A small network was shown many inputs. Here are its activations along a few directions, one row for each input.
In each table, some parts of the input vary, and every possible input appears once, in random order.
Descriptions start from the smaller parts, as in this example, which fits no table here: one of 3 separate values, together with either a single point or one of 11 places around a ring or (one of 4 places along a line, together with one of 8 places around a ring).
Shared parts are said once, and a part with two or three values counts as separate values.

Other details of the inputs vary at random and push rows far along two fixed directions, the same in every table; ignore that.

A family of inputs:
R1: [-1,-1,-1,3,-4,-11,0,6,2,-1,10,7]
R2: [14,12,3,-14,2,-2,2,19,1,14,0,-15]
R3: [1,0,0,2,-6,-13,3,4,4,-1,6,10]
R4: [9,15,-17,-3,21,0,6,14,10,-16,0,-38]
R5: [-13,1,-6,13,25,2,4,-12,3,-10,15,16]
R6: [9,1,15,-16,-36,-23,-3,22,-2,15,3,4]
R7: [-6,6,3,-6,-7,-3,-2,-6,-7,2,5,-2]
R8: [-1,4,0,-4,-11,-7,2,-8,-3,-1,-5,0]
R9: [-14,-15,-7,8,-8,17,-6,-12,-1,0,-6,11]
R10: [13,14,-7,6,16,-14,4,9,3,-22,5,-36]
R11: [0,-9,2,4,-5,10,-8,6,-3,-5,-2,-10]
R12: [-8,-19,-2,14,0,17,-6,-13,-1,-8,-7,7]
R13: [-3,0,6,-10,4,7,-5,11,2,6,8,6]
R14: [-19,-13,1,12,-20,5,-10,-12,-11,4,5,18]
R15: [0,7,-19,22,37,-4,18,-26,12,-14,-6,9]
R16: [10,20,-11,-15,23,2,7,8,8,-11,-1,-34]
R17: [-9,3,-8,1,36,16,6,-14,10,-9,5,14]
R18: [5,6,4,-2,-1,-9,4,-2,-5,11,0,8]
R19: [7,24,-15,-1,27,-12,10,6,5,-20,9,-38]
R20: [-9,-5,-7,13,21,17,2,-9,2,3,2,13]
R21: [-4,-2,3,-6,4,7,-3,13,3,4,9,4]
R22: [2,-3,-3,6,0,6,-2,11,0,10,1,1]
R23: [10,21,-6,-12,11,-15,9,3,2,-11,-1,-26]
R24: [14,14,-5,-6,27,2,3,10,6,-17,0,-39]
R25: [5,-6,7,-5,-7,7,-2,-2,0,-3,-13,-4]
R26: [6,-4,-3,3,-5,2,2,7,5,9,-8,4]
R27: [13,20,-5,-1,27,-12,5,4,2,-22,6,-37]
R28: [-3,3,-23,14,49,11,15,-16,22,-25,-3,5]
R29: [4,-10,2,2,-10,6,-3,1,2,-6,-11,-7]
R30: [-19,-14,7,-2,-17,21,-14,-10,-10,12,0,18]
R31: [4,-5,8,-8,-4,9,-4,-2,-3,-2,-10,-4]
R32: [6,1,-3,9,-7,-12,5,1,0,7,-1,6]
R33: [10,-5,16,-22,-38,-9,-7,29,1,20,-4,3]
R34: [-7,-2,-1,-4,-5,11,-5,4,-3,2,1,-8]
R35: [-13,3,-2,8,24,3,2,-14,1,-7,15,18]
R36: [13,12,0,-10,8,-1,1,21,2,10,3,-18]
R37: [-10,-14,9,1,-4,21,-9,-15,-7,2,-4,13]
R38: [-9,-14,0,18,-5,2,-5,-18,-6,-10,-1,10]
R39: [4,-4,5,4,-12,-10,0,-7,-2,-7,-8,-3]
R40: [3,-1,-4,10,-5,-11,1,3,-2,7,4,4]
R41: [10,3,14,-26,-19,-5,-4,26,0,15,1,-1]
R42: [0,-3,-4,-5,-10,5,1,-2,4,1,-13,-4]
R43: [10,5,16,-19,-29,-21,-2,20,-3,14,4,4]
R44: [-4,0,2,4,-3,-9,-2,9,-1,0,14,7]
R45: [9,16,-15,1,10,-17,8,7,6,-16,3,-33]
R46: [9,-3,6,-14,-22,-7,-6,30,3,11,4,-6]
R47: [-7,4,-4,11,20,2,6,-20,-2,3,5,17]
R48: [3,-1,4,-11,0,3,2,6,7,4,-3,10]
R49: [15,7,0,0,-5,-18,3,8,2,-13,-4,-26]
R50: [-13,-20,9,7,-10,21,-12,-9,-9,2,-1,12]
R51: [-1,-5,-5,-2,-11,6,-1,1,3,-1,-9,-5]
R52: [-3,-10,-6,12,15,14,4,-21,7,-16,-16,4]
R53: [0,2,9,-2,-4,-3,-4,-7,-8,-3,3,-4]
R54: [0,-1,-1,-9,-8,7,0,-2,2,2,-11,-3]
R55: [3,0,9,-3,-7,-6,-2,-8,-8,-5,-3,-2]
R56: [-5,-5,1,11,7,2,3,-26,-2,-13,-7,11]
R57: [-12,-7,-8,13,-4,1,2,-21,-1,-8,-4,13]
R58: [6,4,2,1,-4,-12,6,-3,-1,10,-3,8]
R59: [4,-6,-4,5,-4,3,-1,9,2,10,-3,2]
R60: [1,1,-2,11,-3,-8,-1,5,-4,8,8,3]
R61: [-12,-8,-1,-3,-1,18,-2,-17,-3,2,-9,14]
R62: [-10,-1,-5,18,15,2,3,-14,-4,3,9,17]
R63: [15,-2,9,-13,-30,-8,-2,24,0,23,-11,-4]
R64: [-10,1,-2,14,15,3,1,-16,-5,5,8,18]
R65: [15,7,8,-18,-11,-4,1,21,-1,19,-6,-8]
R66: [-2,-4,0,-2,1,6,-4,14,4,2,7,5]
R67: [7,0,1,-4,-1,3,4,3,3,12,-10,6]
R68: [-15,-15,11,12,-15,7,-11,-14,-14,0,6,16]
R69: [-20,-9,8,3,-20,7,-12,-15,-15,9,6,20]
R70: [0,5,7,-9,0,-10,3,1,-1,2,7,12]
R71: [-2,1,-2,-1,-14,-9,2,-7,-1,-1,-7,-1]
R72: [-2,6,7,-8,1,-7,0,2,-2,4,13,10]
Description of these inputs: one of 2 separate values, together with one of 4 places along a line, together with one of 9 places around a ring.
Changing only the place on the line of 4 turns R25 into R48. The same change can be made to R52. Which row results?
> R33
Changing only the place on the line of 4 turns R59 into R46. The same change can be made to R64. Which row results?
> R35
Change only the place on the ring of 9 in R57. List by row number the other rows that result.
> R7, R8, R14, R19, R23, R45, R69, R71
Change only the choice among 2 separate values in R66. List by row number the other rows that result.
> R44
Change only the place on the line of 4 in R31. List by row number the other rows that result.
> R41, R61, R65

A family of inputs:
R73: [2,-5,12,-9,-30,-5,-6,3,-9,12,-5,3]
R74: [9,15,-15,4,33,-12,15,-3,13,-19,2,-13]
R75: [-3,-5,9,-8,-17,7,-8,3,-8,8,-2,2]
R76: [1,6,1,-3,0,-7,0,10,0,5,9,-1]
R77: [-9,1,-7,14,23,7,4,-14,0,-1,7,13]
R78: [-16,-11,-8,16,16,19,2,-34,1,-9,-10,23]
R79: [-11,-16,22,-9,-43,5,-17,0,-18,22,1,20]
R80: [10,1,8,-17,-17,-3,-5,29,1,12,1,-12]
R81: [3,-7,4,-5,-14,2,-2,10,2,10,-6,5]
R82: [7,13,-5,-4,19,-10,6,7,6,-10,8,-12]
R83: [-1,-11,8,-5,-24,6,-7,3,-4,14,-8,9]
R84: [24,22,-4,-20,12,-10,6,30,10,-6,0,-47]
R85: [-4,2,-15,15,29,8,4,-12,6,-25,2,-16]
R86: [-18,-17,-10,26,11,16,-2,-31,0,-15,-5,17]
R87: [-9,-8,1,12,-6,3,-1,-12,-6,12,1,24]
R88: [14,10,3,-10,-15,-20,2,24,1,10,4,-13]
R89: [-7,-4,-1,8,5,2,3,-18,1,-6,-2,15]
R90: [6,14,-3,-5,17,-8,6,4,5,-12,5,-16]
Changing only one part turns R90 into R89. The same change can be made to R75. Which row results?
> R78
Describe the family of inputs behind these rows.
> one of 2 separate values, together with either a single point or one of 8 places along a line

A family of inputs:
R91: [-16,-11,4,7,-3,13,-6,-16,-7,6,3,25]
R92: [0,2,-2,1,8,-1,2,6,4,4,6,7]
R93: [0,-1,1,-4,0,6,0,-5,1,-5,-8,-5]
R94: [6,-8,16,-18,-42,0,-15,28,-9,17,-3,-11]
R95: [-16,-16,15,0,-24,6,-9,-12,-11,19,3,42]
R96: [-15,-12,2,9,-1,14,-6,-14,-6,6,4,24]
R97: [3,2,-2,-1,5,-1,4,0,4,4,-3,5]
R98: [8,-9,16,-18,-44,-1,-14,29,-7,20,-5,-9]
R99: [11,-7,17,-13,-50,-14,-11,19,-11,14,-7,-9]
R100: [7,-3,18,-22,-40,-4,-12,20,-10,14,-4,-12]
R101: [-3,3,1,5,4,-5,0,1,-1,-2,11,2]
R102: [-2,-3,0,3,-3,0,-3,-8,-3,-11,-3,-9]
R103: [14,27,-11,-8,35,-15,14,9,11,-16,7,-28]
R104: [-13,-8,-7,13,18,17,-1,-20,0,-8,1,12]
R105: [9,4,5,-11,-14,-4,-4,24,-2,8,1,-18]
R106: [16,16,-3,-11,9,-13,9,13,6,-1,-1,-20]
R107: [6,-5,17,-20,-40,-2,-14,23,-10,14,-2,-13]
R108: [14,18,-3,-11,11,-12,8,11,5,-4,0,-22]
R109: [2,4,-1,6,1,-14,5,-4,0,-2,3,7]
R110: [-2,2,1,-3,3,3,0,-5,-2,-2,-2,-3]
R111: [-3,4,1,3,3,-11,1,-4,-2,-4,9,3]
R112: [3,3,-1,-2,7,-4,5,2,5,4,2,9]
R113: [-2,-4,-1,-1,2,10,-4,-1,0,-6,-2,-8]
R114: [0,2,-4,6,2,-10,4,1,3,0,5,6]
R115: [0,0,-3,2,6,3,1,4,3,3,2,2]
R116: [16,15,-4,-2,2,-22,8,11,3,-5,0,-21]
R117: [0,2,0,-3,2,2,1,-5,0,-1,-5,-1]
R118: [-18,-18,11,6,-19,11,-11,-5,-9,18,7,38]
R119: [18,25,-11,-8,33,-16,17,11,14,-12,3,-24]
R120: [12,18,-3,-11,11,-11,6,11,3,-5,3,-24]
R121: [2,1,0,-2,3,2,3,-4,2,0,-6,0]
R122: [-5,-1,-19,15,43,17,12,-28,15,-24,-11,3]
R123: [3,0,-2,-1,3,3,2,-1,4,2,-7,1]
R124: [3,0,-2,7,-2,-8,3,-7,-1,-4,-5,-2]
R125: [-14,-7,-7,18,16,12,0,-22,-1,-12,2,9]
R126: [2,-2,0,-3,0,5,2,-4,3,-4,-9,-3]
R127: [-12,-12,-1,9,1,13,-2,-14,-1,8,-1,28]
R128: [-15,-13,0,11,1,14,-5,-12,-4,6,3,25]
R129: [2,-5,-3,-1,1,9,0,1,5,-3,-8,-3]
R130: [-19,-16,14,2,-22,9,-12,-10,-12,17,8,38]
R131: [13,3,5,-13,-16,-6,-2,22,1,11,-3,-15]
R132: [-12,-12,-3,17,-4,5,-1,-17,-2,3,0,25]
R133: [-11,-8,-10,15,21,17,2,-18,5,-7,-3,14]
R134: [5,-8,18,-13,-45,-5,-16,23,-12,13,1,-15]
R135: [1,-5,-5,6,-4,1,0,-3,3,-7,-7,-6]
R136: [17,22,-13,-6,32,-13,15,16,16,-10,5,-24]
R137: [14,23,-12,-5,34,-12,11,14,11,-15,11,-28]
R138: [11,15,-2,-5,5,-18,4,10,0,-7,5,-25]
R139: [-10,-7,-13,21,17,8,5,-23,4,-11,-4,13]
R140: [-3,1,0,6,3,-2,-1,-1,-3,-3,7,-3]
R141: [-14,-6,-5,11,16,16,-1,-22,-1,-8,-1,13]
R142: [-14,-6,-6,17,13,7,1,-27,-2,-13,0,10]
Changing only one part turns R107 into R141. The same change can be made to R126. Which row results?
> R121
Describe the family of inputs behind these rows.
> one of 4 places along a line, together with either one of 4 separate values or one of 9 places around a ring
Change only the place on the ring of 9 in R128. List by row number the other rows that result.
> R91, R96, R97, R106, R108, R115, R120, R127
Change only the choice among 4 separate values in R114. List by row number the other rows that result.
> R101, R109, R111

A family of inputs:
R143: [-17,-6,-8,10,20,14,-1,-9,-3,-2,10,18]
R144: [18,13,-11,-9,26,-3,8,24,13,-15,1,-35]
R145: [7,8,-6,4,25,3,7,-12,2,-11,-6,-19]
R146: [14,2,11,-22,-34,-13,-7,19,-3,16,-6,-6]
R147: [-17,-14,-5,20,25,26,-2,-40,-3,-6,-8,32]
R148: [18,22,-10,-8,15,-19,14,8,10,-23,-9,-38]
R149: [-17,-11,7,-1,-8,8,-5,-13,-10,10,7,37]
R150: [-9,-19,12,-9,-39,13,-15,0,-8,12,-6,4]
R151: [-18,-17,12,17,-13,1,-9,-20,-11,-5,8,28]
R152: [-13,-22,9,8,-23,20,-15,-13,-11,16,-4,30]
R153: [-10,5,-19,26,30,-3,13,-26,4,-21,0,7]
R154: [8,24,-6,-9,22,-9,6,26,7,-1,14,-30]
R155: [-1,6,-15,4,25,9,6,-9,10,-31,-9,-27]
R156: [-1,-7,12,1,-16,-7,-11,1,-6,7,12,15]
R157: [-6,1,-15,12,27,6,12,-33,9,-17,-8,5]
R158: [-1,-4,-6,-4,4,14,-5,-4,6,-8,-6,-7]
R159: [16,-6,12,-13,-45,-17,-7,21,-4,24,-9,3]
R160: [-7,7,-23,24,39,-2,15,-29,8,-17,3,4]
R161: [11,16,5,-15,-9,-20,1,13,-4,2,9,-25]
R162: [7,-11,17,-14,-46,-4,-16,23,-9,17,0,-14]
R163: [16,16,-7,-2,11,-7,6,15,3,-16,-6,-41]
R164: [14,10,-9,-18,15,2,5,22,12,-12,-4,-33]
R165: [-9,-9,-6,15,10,17,0,-22,-1,-4,-5,7]
R166: [-4,10,-13,8,25,-1,4,-5,1,-12,11,-20]
R167: [9,-1,25,-21,-35,-3,-10,26,-10,31,-3,1]
R168: [11,-4,16,-26,-43,-11,-6,26,-7,24,-5,4]
R169: [-1,-1,1,0,8,10,0,6,8,1,1,-1]
R170: [9,-4,24,-12,-44,-22,-13,22,-13,17,13,-7]
R171: [2,4,-8,3,8,-8,8,5,2,4,5,9]
R172: [-17,-5,-10,15,19,14,-5,-18,-3,-5,10,15]
R173: [-2,-9,14,-3,-14,-6,-7,9,-6,9,12,19]
R174: [13,-2,11,-7,-42,-21,-2,18,-5,10,-12,-9]
R175: [-15,-17,4,12,-24,3,-10,-15,-11,19,3,41]
R176: [18,26,-2,-6,30,-21,12,21,14,-11,15,-27]
R177: [8,8,13,-20,-28,-16,-10,19,-9,15,9,-6]
R178: [-6,-15,10,2,-27,6,-13,3,-8,0,-4,0]
R179: [18,23,-6,-16,18,-13,15,15,16,-4,-4,-23]
R180: [-7,3,-12,15,39,19,10,-17,12,-9,-3,8]
R181: [-18,-27,-3,19,-3,16,2,-30,0,8,-12,55]
R182: [6,6,-16,6,33,7,4,-4,13,-20,-1,-19]
R183: [4,9,-6,7,25,2,8,-11,0,-20,-9,-19]
R184: [-19,-14,8,10,-20,4,-4,-9,-7,25,5,47]
R185: [-20,-22,1,20,-2,16,3,-31,4,12,-11,56]
R186: [8,16,6,-13,-12,-21,0,16,-7,-6,6,-25]
R187: [21,17,-12,-9,27,-3,11,22,10,-9,-2,-34]
R188: [16,-2,9,-9,-39,-20,-1,16,-3,17,-9,-10]
R189: [-20,-6,10,0,-7,8,-4,-14,-6,14,9,38]
R190: [-8,-10,8,-10,-17,17,-8,5,2,12,-4,10]
R191: [7,21,-8,-2,13,-14,4,19,-1,-17,9,-42]
R192: [-15,-8,-15,21,52,28,11,-39,4,-17,-8,27]
Changing only one part turns R169 into R178. The same change can be made to R190. Which row results?
> R155
Changing only one part turns R192 into R145. The same change can be made to R144. Which row results?
> R162
Describe the family of inputs behind these rows.
> one of 5 places along a line, together with either one of 4 separate values or one of 6 places along a line
A walk changes only the place on the line of 5. It starts at R176 and steps to R173. List the rest of the walk in order.
> R156, R170, R151
List by row number the other rows that have the place on the line of 5 in common with R146.
> R147, R152, R156, R158, R159, R172, R175, R177, R182
